Each row below holds a small network's activations on one record, seen along a few directions.
Records have a field called M. Each example row is followed by its value.
The largest differences between rows may come from other fields.
(in the rows, 500 means zero)
Random noise pushes rows far along 4 fixed directions. That doesn't count. These rows show it; they differ only by the noise:
[536 501 528 366 537 579 624 523 583 498 632 493 429 657 535 537]
[454 531 402 441 484 592 698 428 491 644 579 516 408 559 445 369]
[587 491 389 427 421 378 546 539 452 547 519 414 558 629 501 604]
[458 417 492 489 505 474 569 495 427 590 468 556 471 517 467 461]
[645 387 514 309 518 390 442 710 457 524 454 428 531 799 558 625]
[410 285 752 507 642 512 480 550 485 447 450 687 436 465 535 541]

[516 429 595 541 591 365 338 542 600 301 532 466 583 558 584 748]	m2
[564 626 572 575 383 621 517 382 594 413 567 507 525 232 486 544]	m7
[615 608 531 383 474 590 457 601 703 242 706 364 562 784 592 641]	m9
[749 840 349 443 217 465 606 323 624 435 686 331 675 281 494 740]	m6
[476 291 715 454 706 498 266 676 441 494 365 588 489 659 518 410]	m3
[510 510 404 544 438 331 656 348 484 590 450 481 504 313 532 671]	m7
[503 328 457 582 530 262 310 644 326 491 338 477 550 576 552 514]	m4
[652 597 371 394 388 622 455 593 496 621 492 374 534 628 471 377]	m2
[537 553 361 555 399 442 378 554 502 328 600 385 625 701 501 537]	m1
[612 571 445 282 495 560 545 628 517 555 492 407 462 833 566 525]	m5
[515 656 363 541 341 444 596 316 558 463 651 363 557 375 475 634]	m8
[587 453 500 433 507 500 435 645 513 458 557 446 526 769 500 467]	m1
[603 693 293 584 364 324 498 359 585 348 722 300 621 538 504 718]	m4
[329 238 855 461 747 753 427 669 452 671 278 814 296 476 417 117]	m9
[383 558 481 528 484 566 702 327 472 701 479 584 377 344 502 411]	m5
[529 618 207 548 417 373 510 509 460 463 611 301 545 669 481 513]	m4
[550 495 733 482 566 580 460 541 617 318 548 604 511 379 570 594]	m6
[512 572 447 584 397 535 513 423 524 490 567 484 540 354 381 418]	m8
[401 561 605 380 668 792 812 357 679 566 718 609 278 441 567 416]	m3
[493 421 611 423 602 415 608 510 538 560 456 588 415 495 627 667]	m5
[437 427 541 502 540 351 554 478 395 558 355 573 508 311 510 614]	m6
[391 537 427 611 444 611 627 383 479 614 565 596 435 326 403 279]	m1
[430 462 691 517 624 632 418 554 557 339 576 558 482 475 538 519]	m3
[515 299 713 433 583 510 199 792 409 502 254 588 527 635 487 409]	m9
[362 543 340 516 458 549 693 360 366 775 364 514 376 348 403 325]	m7
[404 456 520 602 514 513 448 491 439 529 433 518 510 374 449 470]	m2
[412 444 437 523 467 407 485 478 398 538 410 482 503 423 474 522]	m8

Here are new rows. What is M for each?
[506 400 509 334 612 559 517 623 531 480 480 515 419 764 535 443]	m8
[467 511 544 703 397 446 294 475 467 358 509 537 635 311 417 534]	m1
[637 600 687 467 458 580 495 430 669 364 583 517 530 314 492 719]	m7
[593 633 577 421 418 496 608 395 586 436 614 426 535 350 589 732]	m6
[616 424 560 455 389 350 359 605 399 516 347 430 649 560 503 642]	m9
[525 550 673 453 491 710 448 549 605 472 561 533 474 491 453 402]	m9
[435 210 768 391 677 665 345 676 361 655 225 713 369 605 400 155]	m8
[363 482 480 513 636 723 545 459 572 490 558 572 392 677 462 235]	m2
[603 587 361 380 465 379 642 471 547 582 505 370 484 532 536 705]	m7
